A small network was shown many inputs. Here are its activations along a few directions, one row for each input.
In each table, some parts of the input vary, and every possible input appears once, in random order.
A made-up example of a description, with smaller parts first: one of 6 places along a line, together with either a single point or (one of 2 separate values, together with one of 5 places around a ring) or one of 11 places along a line.
Shared parts are said once, and a part with two or three values counts as separate values.
In the rows, 128 means zero.

Other details of the inputs shift rows strongly along two fixed directions, in all tables alike. That doesn't count.

Table:
r1: [ 59 138 109 183 233 129 141 176 101 187 141 233  57]
r2: [161 110 191  63 125 151  82 138 150  75 156  28 162]
r3: [175 155 100 137  68 109 119  81 127 111 120 102 179]
r4: [146 151 137 154 139  79 135 167  98 225 181 202 115]
r5: [120  71 146 114 106 142  64 126 159   9 155  91 111]
r6: [ 71  52 154 119 240 209  64 194 154   6 167 118  39]
r7: [149  90 205  79 181 136  49 207 125 100 206 106  84]
r8: [ 89 125 106 149 175 139 111 147 118 106 138 150 108]
r9: [142 101 118 110 115 146  58 126 143  12 143  88 127]
r10: [138 163 145 126 158 146 148 117 110 144 133 122 127]
r11: [ 68 125 112 167 108 107 159 119 155 181 129 165 142]
r12: [160 153  92 162  27  82 135  58 113 104 109 118 174]
r13: [160 126  98 120  90  83 135 134 158 118 105 136 123]
r14: [159 131  73 133  76 111 212  42 150 114  41  83 179]
r15: [132 152 178 108 139 150 166 105 128 156 120  79 150]
r16: [178 157 130 114  67 114 132  91 127 134 136  78 189]
r17: [ 97 113 123 126 130 148 148 140  88 240  94 219  60]
r18: [140  99 138 131  23 147 148 104  75 161  44 126 121]
r19: [133  88 128  69 187 160  98 179 165  27 118  97 100]
r20: [157 137 123 145 135 107  87 153 107 118 164 170 115]
r21: [112 175 138 132 157 119 167 137 107 217 136 155 149]
r22: [ 90 154 180 121 181 128 167 165 116 245 155 152 138]
r23: [140 121 106  99 127 101 135 156 176 115 100 130 126]
r24: [ 90 109  97 153  75 143 171  67 161 107 105  84 171]
r25: [156 164  94 140  80 123 140  66 125 113 102  92 179]
r26: [106 168 106 174 185 119 158 132  92 202 127 204 100]
Each input here is: either one of 2 separate values or (one of 4 places along a line, together with either a single point or one of 5 places along a line).
Which other rows does r14 become when the place on the line of 4 takes its other values? List them by row number.
> r13, r19, r23

Table:
r27: [153 139 160 111 208 142  78 195 122 115 181 124 107]
r28: [183 124 134  89 104 143 116 119 115  63 118  70 150]
r29: [108 107 117 142 173 141 101 152 128  91 172 162  98]
r30: [135 114 150 130 118 104 134 140 111 150 117 161 102]
r31: [ 84 121 113 136 154 136 120 169 124 162 125 158 117]
r32: [149 123 128 126 134  95 103 126 126 152 160 163 106]
r33: [123 126 137 128 183 150 137 169 117 165 122 148 113]
r34: [111 125 137 134 150 124 157 158 123 213 160 171 120]
r35: [173 133 108 125  89 138 144  89 121 112  78 109 132]
r36: [111 144  83 149  80 114 144 111 128 161  91 163 118]
r37: [159 150 133 125 159 103 111 155 106 145 154 140 133]
r38: [139 128 153 140 136  87 114 158 113 145 159 144 122]
r39: [120 122 112 128  94 126 131 136 127 145 102 140 145]
r40: [149 146 120 122 100  90  91 127 125 143 126 156 140]
r41: [154 153  98 151 124 141 126 100 127  75 119 137 122]
r42: [135 117 136  99 115 131  95 163 123 109 133 130 133]
r43: [101 126 114 131 124 134 156  83 127 165 113 117 136]
r44: [120 147 163 104 167 139  73 176 132 130 174 131 112]
r45: [136 109 144 136  90 135 149 105 133 119  99  86 157]
r46: [159 143 175 111  94 136 109 101 140  76 149  51 142]
r47: [130 103 134 103 114 165  94 147 145  85 115  91 142]
r48: [151 139 170  79 150 176 110 134 124  77 136  77 120]
r49: [136  93 112 115 114 158 111 104 142  72 126  66 137]
r50: [135 101 163 112 135 124 113 162 115 104 141 129 113]
r51: [127 147 124 128  84 118 153 131 126 187 116 133 171]
r52: [129 112  97 134 110 136 125 107 134 113 119 134  92]
r53: [135 143 126 120 128  94  90 163 118 149 154 152 143]
r54: [ 99 143  95 178 147 113 147 124 126 178 146 218  93]
r55: [162 147 123 122 110 113 151 114 106 156  99 148 128]
r56: [110 142 106 122  68 132 148  66 130 132  81  85 173]
r57: [119 137 135 149  94 126 145  61 128  92 109  78 166]
r58: [154 137 113 113  45 108 130  94 127 132  88 124 158]
r59: [ 94 115 115 100 163 109 131 169 195  97 128 131 124]
r60: [112 137 111 108 188  95 175 155 183 130 116 140 125]
r61: [154 146 137 117 125 138 150 131 117 149 123 107 152]
r62: [124 144 142 126 162 116  89 189 129 168 170 154 131]
r63: [151 109 117 105  71 149  94 112 143  70  89 105 128]
r64: [113 119 172 130 158 130 136 179 120 165 151 154 109]
r65: [108 145  98 156 165 115 165 154  99 189 116 178 106]
r66: [119 129 119 167  91  93 177 108 115 204  87 175 118]
r67: [ 96 113 150 117 167 155 139 137 129 173 141 152 103]
r68: [109 130 117 138 189 142 139 162 111 158 124 148 107]
r69: [143 147 126 118 139 158 117  73 126  56 115  73 160]
r70: [131  88 130 115 152 151 101 148 133 117 133 156  73]
r71: [ 94 123 116 138 167 140  84 178 127  90 160 173 104]
r72: [160 118 172 119 130 129  88 150 137  79 166  79 131]
r73: [150 164 131 130  78 113 156  70 139 168 154  92 164]
r74: [140  94 103 115 103 147 111 105 136  61 128  79 124]
r75: [137 110 166  81 132 174 109 127 139  83 162  84 114]
r76: [172  95 131  90  86 139 102  97 136  70 125  93 121]
r77: [101 112 112 120 174  97 163 145 199 141 129 142 122]
r78: [174 136 143 108 165 119  79 150 114  97 145 140 106]
r79: [115 171  92 180 138 107 186 101 111 195 113 164 170]
r80: [101  98 135 141 157 130 114 169 115 101 135 137  86]
r81: [133 149 115 116 116 147 154  69 117 117  87  75 154]
r82: [116 154 144 110  95 135 148 122 126 168 119 124 152]
r83: [129 132  99 165  62 101 168  80 120 142  84 124 126]
r84: [143 120  94 142  56 112 176  67 131 164  98 110 170]
r85: [144 137 110 134 119 124 161 121 110 157  98 132 142]
r86: [155 120 110 117 145 160 101 135 122  55 111 111  81]
r87: [111 107 120 141 167 147 107 136 135 100 161 133 123]
r88: [132 138 112 141 173 142 115 147 114  77 146 144 117]
r89: [ 87 107 160 125 175 147 117 142 119 120 127 122  92]
r90: [ 96 100 145 115 203 105 138 183 194  97 133 140  99]
r91: [146 124 127 124 133  98 111 136 123 149 176 139 129]
r92: [151 121 145 114 148 131  95 152 139 120 190 107 123]
r93: [112 157  84 167  71 109 159  79 133 154 105 127 196]
r94: [110 107 133 144 128 132 135 129 126 117 116 103 127]
r95: [ 99 105 184 113 176 160 118 156 126 125 134 132  93]
r96: [164  94 133  89  93 141 108 114 133  70 144  80 138]
r97: [120 133 115 135 111 138 135  59 134 106 127  96 163]
r98: [132 111 126 150 108 131 113 115 127  37 137  96 136]
r99: [129 194 145 140 157 111 157 128 112 217 147 152 137]
r100: [104 132  90 141  95 115 140 127 122 148 106 142 137]
r101: [102 170  78 180  85  99 156  98 130 178 110 200 139]
r102: [113  89 157 127 165 137 107 182 118 110 136 147  87]
r103: [104 159 104 146  88 121 145  64 131 141 102 118 183]
r104: [131 128 116 167 100 121 124 105 129  76 125 132 114]
r105: [145 146 135 107 109 156 156  78 122 123  88  77 159]
r106: [113 139 177 121 127 135 156 131 122 161 137 129 120]
r107: [141  85 137 104 131 171 104 129 147  83 136  83 129]
r108: [129 127 155 146 157  79 109 166 110 172 151 191  87]
r109: [ 95 150 125 134  97 126 171 105 125 212  89 149 158]
r110: [ 81 135 129 188 164 105 158 149 112 183 141 183 125]
Changing only one part turns r48 into r106. The same change can be made to r79. Which row results?
> r110
Changing only one part turns r64 into r34. The same change can be made to r80. Which row results?
> r74
Changing only one part turns r102 into r39. The same change can be made to r57. Which row results?
> r103
What is each input in this table made of?
> one of 4 separate values, together with either a single point or (one of 4 places along a line, together with one of 5 places along a line)
Which other rows does r92 become when the choice among 4 separate values takes its other values? List them by row number.
> r27, r62, r72
Which other rows does r93 become when the place on the line of 4 takes its other values? List them by row number.
> r71, r101, r103
